These are the activations of a small neural network, seen along a few directions. Each row is one input.
Each table varies a few parts of the input and shows all the possible inputs, shuffled.
Descriptions start from the smaller parts, as in this example, which fits no table here: ring(8) and (point or (values(2) and line(4)) or line(9)).
Shared parts are said once, and a part with two or three values counts as separate values.

Other details of the inputs shift rows strongly along two fixed directions, in all tables alike. That doesn't count.

Rows:
row 1: [-52   9  13 -37   5 -32 -53 -12   0 -22 -15  42 -12]
row 2: [ 28   9 -10   2  11  23  -3  -4   4 -19   3  -1   8]
row 3: [ 16  13   8 -10   4  17 -18  -9  -2  -9 -18   5  -2]
row 4: [-80   7  16 -23   5 -93 -21  25  19  37   4   6  -7]
row 5: [ 20 -22 -31  21   5 -44  37  19  12  59  36 -41  34]
row 6: [-46  10  41 -15 -18  -1  -5   1  26 -55 -24  21 -34]
row 7: [ 45 -26 -27  28   2 -26  38  14  -2  71  21 -48  35]
row 8: [ -6  21  22  30 -24  69  14  -4 -10 -42 -14  18 -38]
row 9: [ 37 -21  -3  24 -16  22  48   1  14 -11   5 -24   6]
row 10: [ 24 -40 -45   5  10 -41   9 -10  -8  69  34 -25  36]
row 11: [ 13  15  12  -2   0  13  -1  11   0 -14 -21   4  -8]
row 12: [-41   8 -12  11  -4 -36  15  21 -12  71  25 -14   5]
row 13: [  8  15  -4  -6  12  15 -10  -6   8 -28  -1   6   3]
row 14: [ 30 -13 -14  -9   5  23 -19 -16 -10  -6  -9  12   9]
row 15: [ 62 -10 -28   6  12  59  -3 -17 -10 -40   3  10  14]
row 16: [ 41  19 -19  19  -1  80  11  -3 -31  -5  14  -8   7]
row 17: [ 34   0 -31   8  -4  68  -4  -8 -42  -6  20  -3  12]
row 18: [-38  18  59 -15 -21   7 -14  -3  10 -63 -42  31 -43]
row 19: [ 17 -41 -53  12  17 -47  17  -9  -2  58  45 -25  46]
row 20: [ 11  13   2  -8  11  12 -14  -6   2 -15  -3   5  -1]
row 21: [-34  27  28 -30  10  -2 -43  -5   4 -31 -28  30 -26]
row 22: [-53  16  25 -20   2 -54 -22  21  12   8 -12  14 -12]
row 23: [-90 -13  34 -15  -9 -91   3   9  22  30   1  -3 -22]
row 24: [ 57 -13  17  26 -14  61  40  -9  -3 -38 -23 -13  -7]
Each input here is: line(4) and (point or line(5)).
The inputs of row 4 and row 9 match in every part but the line(4) part. If row 22 is changed in the same way as row 4 into row 9, which row does it become?
Answer: row 23
Which other rows agree with row 3 in the line(4) part? List them by row number.
Answer: row 2, row 13, row 16, row 20, row 21
Which other rows does row 14 become when the line(4) part takes its other values? List them by row number.
Answer: row 3, row 7, row 24
Start at row 14 and move only the line(5) part, one step at a time. The first step leads to row 10. Which rows follow, in order?
Answer: row 1, row 15, row 19

Rows:
row 25: [ 53  -7 -30  -2   4  58   3 -18 -16 -29  13   5  22]
row 26: [ 20  -1  -8  11  -1  16  16  17  -3   0  13 -19   3]
row 27: [  4 -10 -27  12  13 -31   8  -1   3  58  28 -17  21]
row 28: [ 69  -1   4  28 -14  92  35  -3  -7 -48  -6 -18  -8]
row 29: [-16  17  35  -1 -15  23   1  -5  -3 -32 -28  17 -30]
row 30: [ -1 -39 -11  -3  17 -75   1  -5   6  37  15 -16  30]
row 31: [-59  19  16 -25  13 -59 -36   7   5  37  -1   3  -6]
row 32: [ 20  -7 -11  12  -1 -13  23  20 -10  44  14 -25  16]
row 33: [-44  31  29 -17  -6  21 -24  13   1 -60 -27  37 -26]
row 34: [-16   9   3 -27   8  12 -42 -11 -13 -20 -24  30 -10]
row 35: [  2 -30 -19  36 -11 -30  49  -5   2  52  29 -38  14]
row 36: [  1 -26 -30  -4   9 -25 -11  -8  -9  43  22  -2  20]
row 37: [ 59  -9  -4  39 -16  61  40  -9  -7 -18   2 -15   0]
row 38: [ 44 -25 -19  17  16 -33  32   0  22  30  15 -36  30]
row 39: [-15  28  27 -11  -7  22 -18  10  -6 -38 -34  31 -25]
row 40: [ 17  11   4  12  -9  32   1  10  -5 -24 -10  15  -8]
row 41: [-56  21  10 -27   9 -46 -33   5   5  12   4   4  -9]
row 42: [-35  35  22 -21   8  17 -43  -7   6 -48 -22  44 -32]
row 43: [ 24 -26 -13  37 -10  18  48  -1  -1  18  24 -39  16]
row 44: [-97  10  20 -19  -4 -81 -25  17   9  24  -3  24 -20]
row 45: [ 54  -8 -25   2   6  41  -7  -9 -20   1   1 -10  21]
row 46: [ 23 -39  -6  20 -20 -31  55   0  32  37  13 -43  16]
row 47: [ 45  17 -14   8   8  66   6  -8  -3 -38   5   3  10]
row 48: [-39   5  -3 -33   5 -32 -39  -6  -8   1   4  12   0]
row 49: [-43   7   5 -32   7 -10 -48 -13  -4 -23  -9  43 -18]
row 50: [ 24  19  -1   0  10  36 -10  -6  -5 -14 -14   8  -3]
row 51: [  3  16  34 -17 -11  16  -6  12  27 -68 -43  26 -26]
row 52: [-41 -16  13   3  -7 -64  22   8   1  67  18 -28   1]
What do these inputs look like to the network?
Answer: line(4) and (point or ring(6))
The inputs of row 41 and row 28 match in every part but the line(4) part. If row 31 is changed in the same way as row 41 into row 28, which row does it become?
Answer: row 52
Which other rows does row 48 become when the ring(6) part takes its other values? List them by row number.
Answer: row 25, row 34, row 36, row 45, row 49
Which other rows does row 30 become when the line(4) part takes its other values? List them by row number.
Answer: row 38, row 46, row 51
Which other rows does row 29 become when the line(4) part takes its other values? List them by row number.
Answer: row 34, row 39, row 50
